A small network was shown many inputs. Here are its activations along a few directions, one row for each input.
In each table, some parts of the input vary, and every possible input appears once, in random order.
A made-up example of a description, with smaller parts first: ring(5) and (point or (values(2) and line(4)) or line(11)).
Shared parts are said once, and a part with two or three values counts as separate values.
In the rows, zero is written as 128.

A family of inputs:
x1: [ 99 172  90 152 148 148 118 111 138  79 179]
x2: [147 251 180 146  88 121  67  92 116 215 186]
x3: [154 126  73 199 143 126  84 110 145 135 139]
x4: [172 136 108  94 166  84 120  99 168 108 162]
x5: [ 71 126 162 142 156 111 127 121 201 162 119]
x6: [133 132 125  95 130 169 149 170  65  89 162]
x7: [118 114 125  89 121  96 113  73 198 120 127]
x8: [141 131 171 173 150 121 185 151  92 123  99]
x9: [124 123  75 188 118 142  88  99 168 151 110]
x10: [165 115  78 159 157 126  75 140 151 151 159]
x11: [155 116 135 109  90 120 174  91 110  99  79]
x12: [160 147 103 135 151  84 130  69 162  91 144]
x13: [111 126 172 162 123 136 191 139 115 142  74]
x14: [121 143 120 135 117 169 158 140  59  72 143]
x15: [195 109 139  79 132 105 159 131  91  98 124]
x16: [ 89 133 148 121 176  84 125 153 183 166 141]
x17: [ 79 108 142  90  85 181 143 143  94 102 130]
x18: [132 143 105 124 125 100 135  58 186 108 116]
x19: [ 54 139 112 105 120 159 100 114 171 108 162]
x20: [176 103 108 180 119 150 116 140  66 122  91]
x21: [111 162  95 111 162 148 108 144 146  94 197]
x22: [ 97  96 192 127 120 133 170 153 127 155  86]
x23: [110  94  97 153 115 138  65 113 180 162 120]
x24: [115 104 178 106 141 107 168 184 108 159 107]
x25: [142  86 156  74  86 117 153 105 122 111  91]
x26: [ 86 154 140 177 158 115 151 106 190 151 110]
x27: [ 92 138 121 125  89 184 164 128  82  90 118]
x28: [147  98 109 170  90 165 122 129  90 140  66]
x29: [128 145 144 148 198 100 137 147 173 151 158]
x30: [184 122 135 119 117 105 168 103  87  80 103]
x31: [ 96 117 128  68 107 155 140 174  75 106 150]
x32: [150  75 116 114 110 136  98 173  81 157  99]
x33: [ 68 168  91 140 124 162 122  98 159  97 151]
x34: [134 123 111  67 144  70 110 104 178 124 147]
x35: [152 118 176 133 164 122 177 179  97 142 121]
x36: [116 157 139 188 184 100 147 117 167 135 139]
x37: [187  90 113 140 133 150 107 169  71 140 111]
x38: [133  67 130 136  86 162 102 142 101 153  79]
x39: [158  95 142  53 108  91 149 136 102 115 111]
x40: [128 101  82 132 136 112  63 144 161 167 143]
x41: [ 73 148  98  84 141 133  97 148 155 111 182]
x42: [171 228 215 135  50 137  99 134  45 195 142]
Question: Changing only one part turns x4 into x15. The same change can be made to x36. Which row results?
Answer: x8
Question: Changing only one part turns x25 into x7. The same change can be made to x31. Which row results?
Answer: x41
Question: What is each input in this table made of?
Answer: values(2) and (point or (values(4) and ring(5)))
Question: Change only the values(4) part in x38. List by row number the other rows that result.
Answer: x17, x22, x25

A family of inputs:
x43: [175  67  86  84  94 145 124 131  76  79 105]
x44: [129 153 132 159 177  65 125  78 224 156 133]
x45: [163 102 122 174  80 179 128 156  36 140  76]
x46: [143 144 183 168 139  90 114 136 152 215 107]
x47: [140 144  57 182 147 121  59  83 186 133 158]
x48: [117 167 184 131  85 176 163 161  34 125 127]
x49: [158 106 203 156 116 128 192 155  76 157  59]
x50: [ 52 133 103  71 147 144 146 128 168  71 174]
x51: [ 86  71 121  97 174  85 169 123 206 102 103]
x52: [156 138 105 190 109 149  52 140 115 194 130]
x53: [ 93 217 113 135 151 119  98  89 185 121 200]
x54: [108 206 164 144 114 145  88 144 112 181 177]
x55: [169  76 158  68 139  84 192 137 107  96  88]
x56: [131 135 140  42 104 141 167 140  71  67 157]
x57: [ 99  62  49 117 144 149 103 120 170  81 126]
Question: Changing only one part turns x44 into x46. The same change can be made to x47. Which row results?
Answer: x52
Question: What is each input in this table made of?
Answer: values(3) and ring(5)
Question: Change only the values(3) part in x43. List by row number the other rows that result.
Answer: x55, x56

A family of inputs:
x58: [140  98  77 137 156 103 107 100 185 116 126]
x59: [107 122  67 127 135 138  82 115 163 113 157]
x60: [124 144 144 108 100 164 151 149  61  99 138]
x61: [ 89 170 103 116 136 138 111 106 162 104 177]
x62: [159 205 169 241 109 137  62 133 109 247 129]
x63: [136  89 166 117 125 117 181 148 104 129  79]
x64: [170  73 120 124 109 130 144 134  89 114  79]
x65: [143  96 111 117  95 171 122 152  68 110 115]
x66: [100 160 142 101 155  96 134 109 182 124 165]
x67: [104 114 127 130 171  91 140 111 201 129 123]
x68: [135 137 180  89 117 123 174 151  84 122 121]
Question: What is each input in this table made of?
Answer: point or (values(2) and ring(5))
